Questions about the array below. Counting starts at 0.
1) Which number is the entry directly below the largest entry?
2) Which number is the bottom-right entry?
3) Which number is the entry directly above the smallest entry?
4) Which number is the entry at row 2, column 0?
5) Which number is the entry at row 0, column 0?
6) Which number is the entry just left of 396?
7) Which number is the entry just right of 420?
8) Which number is the top-right entry?
[[690, -598, -545, 710, 448, 485, -21, -505, 29, -649, -716, 404, -329],
[660, 399, -196, 156, -706, 468, 44, -592, 227, -136, 407, -588, -664],
[-300, -480, -408, 396, 150, 460, -528, -549, -233, 121, 670, -684, -136],
[469, -644, 342, 180, 420, 268, 263, 496, -724, -225, 415, 84, -684]]
1) 156
2) -684
3) -233
4) -300
5) 690
6) -408
7) 268
8) -329

x =
array([[-490, -168,  383, -353,  143,  365, -144,  105,  -32, -565,   66,
         -97,   41,  -35, -167,  164],
       [-179,  252, -286, -278, -336, -373, -212, -247,  212,  146, -287,
        -503,  125,  -15,  127,  636],
       [ 124, -319, -192,  160,  192, -251, -178, -617, -509, -588,  184,
         -21, -370, -179, -163,  418],
       [-337, -380, -343,  303, -223, -381, -212, -628, -636, -449,  -92,
          49, -703, -576, -525, -646],
       [ 346, -586,   12, -110,  379,   85,  -88, -152, -522, -609,  211,
         146, -239,    4, -162,  -92],
       [ 838, -535, -284, -375,  204, -117,  -41,  109, -316,  -51,  -46,
          -4,    0,  240,   89, -264]])
Give the 3rd entry in reading order.
A: 383
The entry just right of -284 -> -375
Give the 1st entry in reading order.
A: -490
The entry just right of 192 is -251
Give the second smallest entry.
A: -646
Give the entry just right of -636.
A: -449
Give the third largest entry.
A: 418
Give the entry just right of 211.
A: 146
Give the entry just right of 124.
A: -319
Give the third smallest entry.
A: -636
Give the entry just left of -117.
A: 204
The entry just left of -535 -> 838

[[178, 153, 424, -223],
[-61, 142, 275, 643],
[-341, -209, -444, 305],
[74, -209, -260, -506],
[-272, -240, -565, 215],
[-296, -209, -394, 429],
[356, 230, 479, -380],
[68, -209, -394, -459],
[-286, -267, -558, 135],
[257, 147, 451, -248],
[307, 195, 582, -262],
[-327, -269, -673, 338],
[68, -209, -394, -561]]
Rows and columns are numbered from 0.
The entry in the bottom-right corner -> -561
Which number is the top-left entry? 178
Which number is the entry directly below the smallest entry? -394
Which number is the entry at row 1, column 2? 275
Which number is the entry in row 2 and column 0? -341
Which number is the entry in the top-right corner? -223
Which number is the entry at row 0, column 1? 153
Which number is the entry in the bottom-left corner? 68
The entry directly above -558: -394
Which number is the entry at row 2, column 1? -209
Which number is the entry just right of 356? 230
Which number is the entry directly above 195? 147
The entry directly below the largest entry: 305
Which number is the minimum? -673
Which number is the entry at row 1, column 0? -61
The entry at row 0, column 2: 424
Which number is the entry just left of 582? 195
The entry directly above -673: 582
Which number is the entry directly below -272? -296
Which number is the entry just right of 275? 643
The entry directly above 215 -> -506
The entry directly above -260: -444
The entry just left of the smallest entry -> -269

[[-127, -101, -445, -203, -418, -440, -430, -111, 198, -407, -245, -221],
[289, 231, 109, 215, 47, -89, -550, 354, -373, 224, 546, 19],
[218, 177, 136, 226, 259, -320, -449, 428, -345, 75, 550, 1],
[281, 234, 152, -56, -591, 352, -53, -381, -303, 165, -365, -297]]
The last entry of the smallest entry's row is -297
The entry directly above the smallest entry is 259
Find the top-left entry.
A: -127
The entry just right of the largest entry: 1
Find the entry directly below 218.
A: 281
The first entry on the diagonal from the top-right corner: -221
Find the minimum.
A: -591
The entry just left of the largest entry is 75
Find the entry just left of -245.
A: -407
Find the entry just left of 165.
A: -303
Find the 5th entry in reading order.
A: -418
Find the entry directly below -407.
A: 224
The 4th entry, reading row by row -> -203
The second smallest entry -> -550
Find the 2nd entry on the diagonal from the top-right corner.
A: 546
Find the largest entry in the last column.
A: 19
Find the entry just right of -449.
A: 428
The entry just right of -418 is -440
The entry directly below 215 -> 226
The entry directly below the largest entry: -365
The entry directly below 428 -> -381
The first entry of the largest entry's row is 218
The entry directly below 75 -> 165
The entry just right of 354: -373
The maximum -> 550
The largest entry in the first row -> 198

[-0.7, 1.7, 0.0, 0.7, -1.2]
The entry just right of 0.0 is 0.7
Give the minimum.
A: -1.2
Give the 3rd entry from the right.
A: 0.0
The first entry: -0.7

A =
301	-72	471	248	-339	95	136	79	97	-207	124	620
358	-144	332	186	-318	169	135	153	68	-248	193	642
-113	434	-568	-50	51	-210	129	72	132	-130	-498	-319
-363	-234	-121	271	212	-5	-45	157	405	307	-451	-402
315	-348	-209	-293	22	330	-68	137	-306	-149	563	244
-404	-308	189	313	199	-6	-105	34	361	413	-324	-354
129	19	-286	-509	143	77	-136	-151	-517	-64	517	-104
-28	596	-459	-326	41	-279	46	-174	-238	-175	-146	-281
-49	578	-519	-216	28	-272	98	-77	-87	-178	-318	-294
4	537	-398	-416	69	-241	-9	-236	-371	-148	38	-270
306	-79	460	243	-336	103	135	89	91	-205	136	621
143	-12	-282	-503	143	98	-136	-137	-506	-61	537	-90
-177	230	-538	78	96	-130	104	179	280	-27	-569	-345
Which number is the bottom-left entry?
A: -177
The entry in the top-left corner is 301
The second entry on the main diagonal: -144
Which number is the third entry on the diagonal from the top-right corner?
A: -130
Which number is the entry directly above the smallest entry?
A: 537
Which number is the smallest entry in the last column?
A: -402
The smallest entry in the first row -> -339
Which number is the entry directly below -416?
A: 243
The bottom entry of the column that holds the smallest entry: -569
Which number is the entry directly below 315?
A: -404
Which number is the entry directly above 19?
A: -308
The entry directly below 248 -> 186
The entry just left of the largest entry: 193
Which number is the entry in the bottom-right corner?
A: -345
The entry just right of 361 is 413
The 3rd largest entry: 620
Which number is the 3rd entry, reading row by row?
A: 471
The 4th-last entry, reading row by row: 280
Which number is the largest entry in the first column?
A: 358
Which number is the largest entry in the last column?
A: 642
The entry directly above -568: 332
The entry directly above -306 -> 405
Which number is the entry directly below the largest entry?
A: -319
The third-last entry, reading row by row: -27
Which number is the entry directly below -324?
A: 517
The entry just right of -177: 230
Which number is the 2nd largest entry?
A: 621
Which number is the entry just left of -281?
A: -146
Which number is the entry just left of 153?
A: 135
The 2nd smallest entry is -568

[[  -2.11   -2.99  -12.94   23.40  -46.08   61.48   17.49   35.16   22.12
    58.23]
 [  22.97   29.28  -10.60   37.98  -17.39   56.97    9.36   48.95   22.95
    58.12]
 [  76.56  111.25 -147.73  127.25  -81.88  132.64  -80.73  129.29   32.42
   133.07]
 [ -20.20  -32.35  230.88  -91.42  238.78 -140.35  143.23 -137.61   73.67
  -186.42]
 [ -40.86  -79.12   94.17  -39.86  -62.55   46.66   91.58   30.85  -36.39
    89.69]
 [ -42.95  -59.04   41.94  -25.98  -60.80   48.86   61.43   13.90    1.36
    55.87]
 [  17.08   14.10   45.59   13.11   42.80   10.87   39.82    6.00   33.49
     3.87]
 [  46.48   56.30   93.48   10.98  194.49  -74.99   48.99  -66.00   91.50
  -124.53]]
The second largest entry is 230.88
The 5th entry in reading order -> -46.08
The first entry in reading order is -2.11
The entry just left of 3.87 -> 33.49
The entry just right of 143.23 -> -137.61
The entry just right of 1.36 -> 55.87
Find the third entry in reading order.
A: -12.94
Find the entry just left of 9.36.
A: 56.97
The entry just left of -62.55: -39.86
The entry just left of the largest entry is -91.42
Find the maximum.
A: 238.78
The entry just left of -186.42 -> 73.67
The entry just left of 10.98 is 93.48
The 4th entry in reading order -> 23.40
The entry just left of 48.86: -60.80
Find the entry just right of 45.59.
A: 13.11
The 2nd smallest entry is -147.73

X = [-713  304  674 -220]
What is the last entry?
Answer: -220
What is the entry just left of 304?
Answer: -713
